Each row below holds a small network's activations on one input, seen along a few directions.
Each table varies a few parts of the input and shows all the possible inputs, shuffled.
Descriptions start from the smaller parts, as in this example, which fits no table here: values(2) and (point or line(9) or (ring(5) and line(6))).
Shared parts are said once, and a part with two or three values counts as separate values.
In the rows, 128 means zero.

Other details of the inputs shift rows strongly along two fixed directions, in all tables alike. That doesn't count.

A family of inputs:
r1: [160 135 121 128 116 133 144 147 114 135 131]
r2: [114 156 168 205 133  85 159 101 111 103 135]
r3: [142 164 106 111 123 135 138 135 124 161 117]
r4: [114  71 140 119 134 149  96  97 127  98 120]
r5: [117  98 117  88 127 158  94 137 141 156 114]
r6: [109  71 136 117 153 139  78 105 175  98 114]
r7: [115  64 169 163 163 166  85  98 146 115 124]
r8: [140 154 103 110 140 154 135 144 127 143 111]
r9: [107 176 175 196 130  94 158 118  72 104 123]
r10: [142 157 117  93 121 142 136 139 133 137 115]
r11: [102 187 182 202 125  91 195 134  77  84 117]
r12: [119 109 112 112 120 148 121 135 123 133 143]
r13: [105  55 172 128 159 134  80 108 128 125 105]
r14: [126 144  86 106 114 122 140 143 144 140 146]
r15: [154 184 102 111  97 111 157 142 139 139 146]
r16: [ 99  67 152 135 157 128  86  88 164  86 118]
r17: [115 111 100 105 128 131 123 129 151 138 144]
r18: [137 176 107 107 103 127 159 154 121 158 123]
r19: [145 177 110  92 100 130 135 149 111 149 132]
r20: [131 129 105 123 139 131 129 115 142 143 142]
r21: [115 141 153 185 138 100 135 109 129 110 127]
r22: [174 126 100  92 121 162 121 164 143 165 145]
r23: [152 104 118 123 116 135 129 133 115 127 117]
r24: [ 99 161 172 180 125 109 160 137  81  94 120]
r25: [129  93 144 134 147 113 124 112 144 129 133]
r26: [142 195  73 114  94 105 170 165 130 140 148]
r27: [ 97 106 155 175 157 106 124  87 125 102 136]
r28: [137 110  85 101 142 150  92 133 173 148 120]
r29: [158 188  83  91  98 116 163 145 132 146 160]
r30: [142 107 120  88 139 140 113 137 142 159 109]
r31: [119  93 112  93 140 139  99 109 160 123 139]
r32: [111 161 196 222 114 104 176 128  88  88 150]
r33: [103 108 151 160 132 114 123 120 150 112 124]
r34: [126 171 172 216 120 101 175 112  76  92 132]
r35: [125 171 200 212 115 102 169 117  86  78 151]
r36: [108 106 144 149 129 119 129 117 152 122 130]
r37: [105 110 189 167 139  96 122 112  92 116 119]
r38: [120 111 146 135 133 122 108 111 159 108 124]
r39: [107 123 137 164 148 108 128  99 129 109 135]
r40: [161 166  92 111  96 111 165 155  88 138 141]
r41: [143 139 101  93 110 146 124 136 119 132 150]
r42: [109  53 162 138 169 121 100  96 150 114 129]
r43: [103  86 152 132 149 144  82 102 127 141 109]
r44: [152 108 108  91 117 172 107 132 146 133 126]
r45: [159 190  85 107 107  91 173 160 113 150 161]
r46: [156 134  97  79 137 151 132 162 135 152 111]
r47: [132  64 118  94 146 153  89 125 136 138 133]
r48: [152 185  77 102  90 117 174 159 135 162 155]
r49: [105  81 161 112 140 145  78 102 133 127 113]
r50: [166 174  63  92 110 135 149 144 144 175 148]
r51: [117  91 126 105 147 159  80 116 139 153 109]
r52: [115 126 152 153 133 107 120 113 144  91 124]
r53: [143 179  97 112 121 144 139 157 105 147 124]
r54: [108 168 157 208 137  78 158 112 105  86 132]
r55: [143 141  97  69 122 167 110 155 132 141 119]
r56: [136 133 104 110 109 151 130 151 129 148 151]
r57: [124  82 127  81 157 179  88 122 161 122  97]
r58: [118 176 183 191 128  82 175 139  60  91 125]
r59: [131 150  93 116 111 122 135 156 152 137 131]
r60: [101  47 132 120 137 158  92 107 135 112 115]
r61: [147 102 107  99 137 131 104 143 168 150 124]
r62: [114 149 155 192 122  99 160 104  74  92 130]
r63: [101 172 157 200 118  73 173 131 108  83 136]
r64: [154 140  75  81 123 119 133 152 145 156 145]
r65: [157 166  78 109  77 141 163 163 110 144 131]
r66: [123  80  92 101 157 154  81 112 175 137 119]
r67: [137 134 130 112 128 124 127 148 108 141 120]
r68: [ 96 128 171 164 130 118 134 124 100 108 115]
r69: [113  36 145 143 154 168  76  85 143 110  97]
r70: [147 111  91  92 137 127 109 150 162 141 125]
r71: [130 165 111 106  97 127 138 154 109 163 132]
r72: [153 172  98 123  89 141 166 163 113 142 139]
r73: [129 125  91  96 119 136 135 138 152 152 147]
r74: [112  84 155 158 153 147  98 100 127 118 133]
r75: [115 152 192 185 131  76 163 114  84 114 120]
r76: [130 156 163 181 100 105 164 111  82  79 127]
r77: [132 106 108  90 140 159  95 119 150 171 108]
r78: [120  87 163 154 150 107 118 109 146 117 125]
r79: [153 144  99 111 124 110 131 157 146 141 130]
r80: [ 89  56 169 130 152 147  88  96 150 132  99]
r81: [122  88 107  89 141 143  90 109 169 122 132]
r82: [159 146  89  80 105 159 121 149 134 150 154]
r83: [161 154 109 115 112 126 145 157 109 150 156]
r84: [105  99 161 151 162 140 110 100 130 119  99]
r85: [101  71 176 125 157 145  88  89 148 111  99]
r86: [162 188  87  96  95 116 163 143 136 148 154]
r87: [139 147 120  89 114 137 124 129 134 153 120]
r88: [152 183  82 114 106 132 153 149 100 151 154]
r89: [146 187 111  98 101 130 144 155 106 139 130]
r90: [137 114 132 107 144 134 124 138 132 141 107]
r91: [ 96 155 186 191 131  96 170 118  93  94 113]
r92: [106  38 148 129 173 127  77 101 166 106 113]
Each input here is: values(4) and (ring(6) or (values(2) and line(4)) or ring(9)).
The inputs of r87 and r77 match in every part but the values(4) part. If r31 is changed in the same way as r87 into r77, which row does it become?
Answer: r27
The inputs of r16 and r26 match in every part but the values(4) part. If r38 is changed in the same way as r16 into r26, which row does it become?
Answer: r33
The inputs of r80 and r75 match in every part but the values(4) part. If r65 is changed in the same way as r80 into r75, which row does it become?
Answer: r23
Change only the line(4) part in r87. List by row number the other rows that result.
Answer: r10, r57, r85
Start at r42 and move only the ring(9) part, one step at a time. The first step leads to r45. Which rows follow, in order?
Answer: r64, r92, r70, r79, r61, r78, r25
Change only the line(4) part in r53. List by row number the other rows that result.
Answer: r9, r43, r51
Change only the ring(6) part in r56. List by row number the other rows that result.
Answer: r12, r32, r60, r65, r72

A family of inputs:
r93: [ 89  77 181 130 160 133  96 104 137 126  76]
r94: [141  97 137 140 119 166 117 113  99 115 130]
r95: [109  64  96  76 136 149  74 107 186 126 135]
r96: [125 140 166 174 131 112 149 122  68 116 136]
r97: [165 229  86 154  90  78 194 173 112 153 165]
r98: [168 136  36  73 120 160 122 158 188 182 152]
r99: [118  64 100  73 142 142  68 112 193 123 126]
r100: [161 132  28  61 111 162 119 150 187 178 158]
r101: [163 108  71  37 114 172 111 173 124 176 128]
r102: [120 100 143 132 154 103 111 103 167  95 128]
r103: [ 99  70 187 144 145 161  96 107 135  92 106]
r104: [109 106 180 167 145 156 109 100 121  99 117]
r105: [134 150 152 135 133 118 133 129  94 154 127]
r106: [154 177  94 130 112  85 169 158 130 152 149]
r107: [ 90 148 178 196 146 123 134 105  95  87  97]
r108: [124 161 172 149 121  92 160 138  77 132 125]
r109: [ 97  85 131 144 136 123 112  91 156 103 146]
r110: [125 152 158 180 143  62 168 113 122  92 140]
r111: [123 164 145 139 133 120 136 123 109 150 101]
r112: [103 123 139 120 135 149 117 134 125 111  91]
r113: [173 206 109 134  60 122 193 173  61 124 153]
What do these inputs look like to the network?
Answer: ring(9) or (values(2) and ring(6))
Change only the ring(6) part in r112. List by row number the other rows that result.
Answer: r93, r101, r103, r108, r113

A family of inputs:
r114: [145 163  94  68 120 166 123 161 137 164 104]
r115: [ 80  97 170 181 162 100 108  81 150 104 121]
r116: [153 148  68  82 122 112 136 153 153 170 153]
r117: [145 127  74  79 135 140 111 150 192 159 117]
r118: [140 142 123 142 117 149 138 138  94 139 136]
r119: [110 130 157 187 129 110 142 102 129  67 141]
r120: [168 129  62  63 108 140 130 161 169 153 148]
r121: [107 109 149 146 125 161 120 112 103 107 116]
r122: [ 94  53 159 112 171 172  65  91 148 142  89]
r123: [116 109 119 111 138 114 114 125 162 111 125]
r124: [172 176 103 104  92 130 159 174  92 162 140]
r125: [130 146 148 191 123 101 161 115 123  80 144]
r126: [116   4 157  92 162 189  49 114 157 124  94]
r127: [103 101 147 109 149 164  95 110 135 138  91]
r128: [150 186 102  94  81 136 159 159  88 148 136]
r129: [118   6 144 113 166 202  51 106 157 132 100]
r130: [111  19 156 100 186 185  45 104 172 151  80]
r131: [157 188 105  93  84 138 160 173  93 141 134]
r132: [ 87 116 204 175 141 106 130  94  84  88 103]
r133: [144 172  99 133 124  99 156 146 150 153 135]
r134: [ 87  79 141 131 160 130  82  91 179 114 108]
r135: [126 175 177 204 110 110 180 136  63  85 128]
r136: [112 183 183 185 117  81 173 116  55 107 126]
r137: [147 209  73 101 104 109 158 163 154 147 133]
r138: [120 175 124 151 117  72 164 125 113 121 153]
r139: [ 93 131 162 170 135  78 139  98 124  87 131]
r140: [124 112 137 150 133 100 136 114 133 120 160]
r141: [ 94 110 192 192 135 139 132 107  89  72 114]
r142: [148 186  98 124  92 147 160 149  84 148 142]
r143: [101  97 180 217 152 102 132  80 122  79 150]
r144: [160 142  89  68 121 149 118 159 119 182 124]
r145: [113   4 152  94 165 186  45 103 151 144 107]
r146: [100 123 164 171 125  89 141  97 120  81 147]
r147: [165 144  91  62 116 153 121 171 128 166 111]
r148: [105 121 166 172 128  91 143 108 127  72 143]
r149: [156 182  71  97  91 107 160 150 128 153 173]
r150: [153 142  53  78 104 161 117 137 165 144 150]
r151: [106 188 169 218 134  53 180 113 105 107 145]
r152: [125 156 141 161 127  74 165 132 126 100 134]
r153: [138  45 103 110 152 168  81 109 188 133 135]
r154: [173 141  60  74 105 128 143 162 158 168 161]
r155: [120  55 100 106 148 171  72  95 180 129 139]
r156: [154 153  92  78 129 158 119 155 130 188 116]
r157: [151 153  98  84  96 148 134 151 102 163 137]
r158: [128 176 188 194 124  76 176 131  60 108 121]
r159: [ 98  98 184 196 158  70 141  97 127  89 129]
r160: [159 201 106 103 110 133 159 173 110 160 113]
r161: [142 143 111  77 118 150 121 154 121 145 109]
The inputs of r146 and r128 match in every part but one. If r153 is changed in the same way as r146 into r128, which row does it become?
Answer: r129
What do these inputs look like to the network?
Answer: values(2) and line(4) and ring(6)
Change only the values(2) part in r159. List by row number the other rows that result.
Answer: r158
